A small network was trained on made-up records. Each row is its average activation on records with the value named, seen along a few directions.
Related values have similar rows: they may be neighbours, one step apart, or belong to one group.
(in the rows, 500 means zero)
Strong random noise was added to every row along 10 fixed directions; ignore it. To show where, here is one row again and again, with new noise each time:
[540 447 516 563 504 536 493 619 528 487 493 514 430 452 602 375 594 532
 441 648 557 517 470 464]
[496 537 330 613 491 546 635 575 407 564 265 620 427 593 590 596 421 643
 335 572 492 596 522 644]
[431 468 463 319 468 539 419 215 649 483 732 418 643 530 566 409 469 177
 637 540 522 363 434 363]
[603 730 423 401 694 468 590 257 351 633 279 568 663 961 443 631 501 601
 673 755 452 647 439 512]
[501 575 614 435 490 283 485 551 610 525 535 299 562 499 586 492 636 409
 730 674 822 424 574 208]
[563 484 510 457 364 188 952 505 633 521 270 389 550 329 634 568 268 811
 501 318 756 454 607 581]
[358 488 488 791 615 506 507 690 409 443 482 578 400 379 389 448 433 674
 413 431 464 553 463 449]
[445 538 352 843 666 526 550 444 414 478 669 677 508 586 586 252 240 627
 466 476 577 381 587 531]
[575 567 656 602 612 454 478 462 451 396 616 480 534 621 406 302 460 567
 524 450 483 377 521 470]
[340 593 549 447 659 356 579 521 474 517 336 443 567 468 287 674 497 643
 681 607 521 671 305 303]
[351 524 406 409 423 398 423 533 521 550 560 391 400 372 598 569 479 339
 633 523 706 461 629 296]
[361 443 699 772 423 427 513 772 623 420 351 322 585 350 297 673 749 452
 397 337 457 533 408 304]


Values of Demer:
p2: [519 507 471 601 381 518 568 551 490 527 390 586 494 544 577 622 425 614
 278 380 472 408 604 775]
p7: [623 482 790 643 667 492 389 685 560 420 591 544 495 492 432 290 741 664
 534 857 624 519 319 460]
p5: [382 510 366 593 449 601 438 728 452 540 457 511 493 521 497 720 577 467
 410 576 598 553 501 512]
p9: [466 549 465 166 397 596 184 567 379 517 558 457 358 549 415 679 610 184
 517 462 425 533 579 524]
p4: [548 506 506 440 467 600 389 505 540 538 410 447 550 670 523 583 768 284
 477 695 437 577 435 439]
p3: [543 624 650  35 470 533 308 438 535 404 600 455 482 581 446 550 554 269
 513 856 575 336 340 567]
p6: [489 507 821 442 508 599 445 541 673 175 660 441 671 544 428 368 381 353
 226 711 503 252 126 556]
p8: [494 306 290 518 360 574 534 601 588 507 520 660 403 280 651 501 378 496
 342 341 426 520 561 725]
p1: [654 447 296 639 502 768 504 357 448 682 493 678 528 694 772 427 585 397
 470 636 378 603 588 609]
Demer is arranged as 3 separate groups.
List the group mates of p7, in the order listed.
Answer: p2, p3
List the group mates of p1, in the order listed.
Answer: p4, p6

Values of Tedut:
s8: [550 663 520 371 536 460 639 452 455 514 364 471 521 769 601 528 418 534
 513 715 614 440 508 544]
s4: [478 609 519  80 557 551 255 160 382 568 589 441 518 614 321 623 579 332
 728 514 270 539 451 437]
s9: [438 411 453 422 444 645 420 393 644 435 706 561 493 434 596 362 472 310
 414 685 572 344 360 575]
s1: [380 484 564 524 256 337 582 684 550 565 216 363 472 303 400 978 550 474
 453 187 504 593 629 511]
s5: [440 453 502 311 288 485 549 568 641 586 202 343 690 508 393 931 759 258
 452 387 407 645 390 494]
s6: [387 463 263 354 480 407 605 419 479 557 495 574 469 370 474 637 207 552
 630 269 481 591 574 567]
s7: [519 672 644 271 584 409 543 377 397 457 396 367 671 736 201 710 465 569
 638 414 391 554 399 469]
s2: [381 630 341 573 572 646 324 551 251 439 578 632 227 565 506 444 296 413
 372 605 457 451 582 496]
s3: [372 586 546 618 594 353 629 592 600 434 321 458 584 514 494 555 435 630
 440 797 708 514 277 389]
Tedut is arranged as 3 separate groups.
List the group mates of s8, in the order listed.
Answer: s2, s3
List the group mates of s9, in the order listed.
Answer: s4, s1
